Each row below holds a small network's activations on one input, seen along a few directions.
In each table, some parts of the input vary, and every possible input appears once, in random order.
A made-up example of a description, with smaller parts first: values(2) and (point or line(11) or (ring(5) and line(6))).
Shared parts are said once, and a part with two or three values counts as separate values.

Other details of the inputs shift rows strongly along two fixed directions, in all tables alike. That doesn't count.

Table:
row 1: [ -1 -11  34  -9 -16  16  -7   3  38  -3  10]
row 2: [  5  13  37  -1  -6   3 -14  19  42 -20  19]
row 3: [ -3   9   5   0   1 -27  14   4 -32 -32 -53]
row 4: [  4   7   0  10   9 -43  21   5 -12 -16 -48]
row 5: [ -4  11   5 -33  -5 -27   4  -1 -27 -12 -58]
row 6: [ -7  -4   9   8  19 -38  31   7 -18  -5 -41]
row 7: [ -1  -3   7  11  17 -34  24   4 -18  -5 -46]
row 8: [ -4  -9  20 -38  -3  24 -18  -4   6 -11  15]
row 9: [ -5 -14   6   6   5 -34  29   2 -22   2 -47]
row 10: [ 14   8  17  -7 -23  14 -13  -9  31   5  23]
row 11: [ -1   1   1   7  -1 -45  22  17 -20 -20 -43]
row 12: [  5   7 -15 -17   9 -45  10  -6 -16  11 -52]
row 13: [ -3   5 -92  56  14  44 -12 -16 -45  24  60]
row 14: [  8  -1  35 -36 -10  20 -27  -8  54  22  19]
row 15: [  8   9  36 -40 -13  12 -31   4  62   6  27]
row 16: [-15 -11  18   4  -3  14  -4  14  29  -1  40]
row 17: [-16 -15   5   4  12 -40  38  11 -19  -2 -31]
row 18: [-9 -4 34 -2  7 12  0 12 41 -5 33]
row 19: [  3   1 -78  47   1  36 -15  -2 -32  -2  22]
row 20: [-11  -4  -7 -16  24 -46  26   0 -19  21 -33]
row 21: [-12   1   2  17  24 -49  30  15 -19 -14 -30]
row 22: [ 11   3   6  -1  -5 -41  24 -14 -23   7 -44]
row 23: [  9  -1  37 -11 -16  19  -9 -12  31  18  27]
row 24: [  2  -4  34 -12 -13  20  -1  -8  30  20  36]
row 25: [  5  -6  33 -24 -20  24  -5  -9   6 -17  24]
row 26: [  3  13  -4  -7 -13 -24  15  -7 -45 -17 -53]
row 27: [ -6  -6  -6 -16  21 -41  23  -5 -21  26 -44]
row 28: [ 13  16  24  -5 -21   8 -16   4  27  -3  31]
row 29: [  1  -5  22  -5 -18  13  -8   6  36  -9  10]
row 30: [ -4 -16 -65  31   6  49 -12  -7 -55 -13  22]
row 31: [  8  10  32  -2  -7   3 -11  13  43 -19  14]
row 32: [  5   3 -72  50  18  38 -15 -11 -32   6  15]
row 33: [-10   0  27 -29   5  15 -22   4  53  21  49]
row 34: [ -9 -14 -78  49  15  47  -5  -6 -40  19  32]
row 35: [ -4   2 -64  31  -8  50 -22  -5 -44 -12   9]
row 36: [ -1 -11  30 -11  -1  19  -5   3   7 -30  17]
row 37: [  5  14 -12 -14  11 -48   6   8 -19   2 -41]
row 38: [ -3  -2  32 -12 -11  17   0  -4  35  16  49]
row 39: [ 15  12  22  -7 -23  10 -13  -2  32  -1  27]
row 40: [  5  -1 -75  24  17  53 -31 -20 -23  43  33]
Each input here is: line(4) and (values(2) or line(8)).
Q: The inputs of row 25 and row 8 match in every part but the line(4) part. If row 24 is changed in the same way as row 25 into row 8, which row does it become?
A: row 27
Q: The inputs of row 1 and row 32 match in every part but the line(4) part. If row 34 is changed in the same way as row 1 into row 32, which row does it become?
A: row 6
Q: Change only the values(2) part in row 30. List by row number the other rows that result.
A: row 35

Table:
row 41: [ -7 -10  -1  -1   0  45 -15  -8  21  15  50]
row 42: [ -5  -5 -13   6   6 -38  34   1 -57 -24 -62]
row 43: [-10 -11   5  -3  -6  56 -19  -3  22  16  60]
row 44: [  1   8 -13  19   6 -53  25   7 -41 -17 -59]
row 45: [ -4  -5  -4   2   5  38 -25  -1  28  17  49]
row 46: [ 12   2  -2  16 -17  46 -24  -3  27  -7  45]
row 47: [  5  11  -1  12  -7  44 -31   4  31 -10  48]
row 48: [  4  -1 -14  16   2  10  -1  -5   8  18  17]
row 49: [ -6 -12  58 -35   1 -39  25   7  24   1 -26]
row 50: [ -2   1  55 -26   5 -49  21  10  37   2 -26]
row 51: [ 11   5  50 -64  -7 -44   6 -14  22  22 -35]
row 52: [ -1  -4  57 -30 -15   2  -1  12  31 -24  -2]
row 53: [  0  11 -71  39   9  32 -20  -3 -33  -7  24]
row 54: [ -6  -4 -15   2  18 -50  26   4 -22   8 -40]
row 55: [ -4   4 -18   8  10   6  -7   2   7  15  22]
row 56: [  2  -2  -8   6   3 -22  12   7 -26 -19 -35]
row 57: [ -2  -1  55 -18  -4 -24   1   8  48   9   3]
row 58: [ 10  17 -29 -21  -1 -38   7 -16 -57   3 -82]
row 59: [  2  -1 -60  42  11 -13  16 -16 -55  19 -11]
row 60: [  0   3 -69  38  11  44 -19  -4 -43  -6  18]
row 61: [ 11   6 -70  48  -1   7  12 -11 -66  -3  -9]
row 62: [ -5  -9   4   1 -18  60 -23  -2  14 -14  46]
row 63: [  0   3  52 -27 -15  -8  -3  17  40 -23  -1]
row 64: [ -7  -7  54 -30   2 -13   2   8  40   6   3]
Q: The inputs of row 62 and row 43 match in every part but one. If row 53 is changed in the same way as row 62 into row 43, which row does it become?
A: row 55
Q: Describe the family of inputs behind these rows.
A: values(2) and (point or line(11))
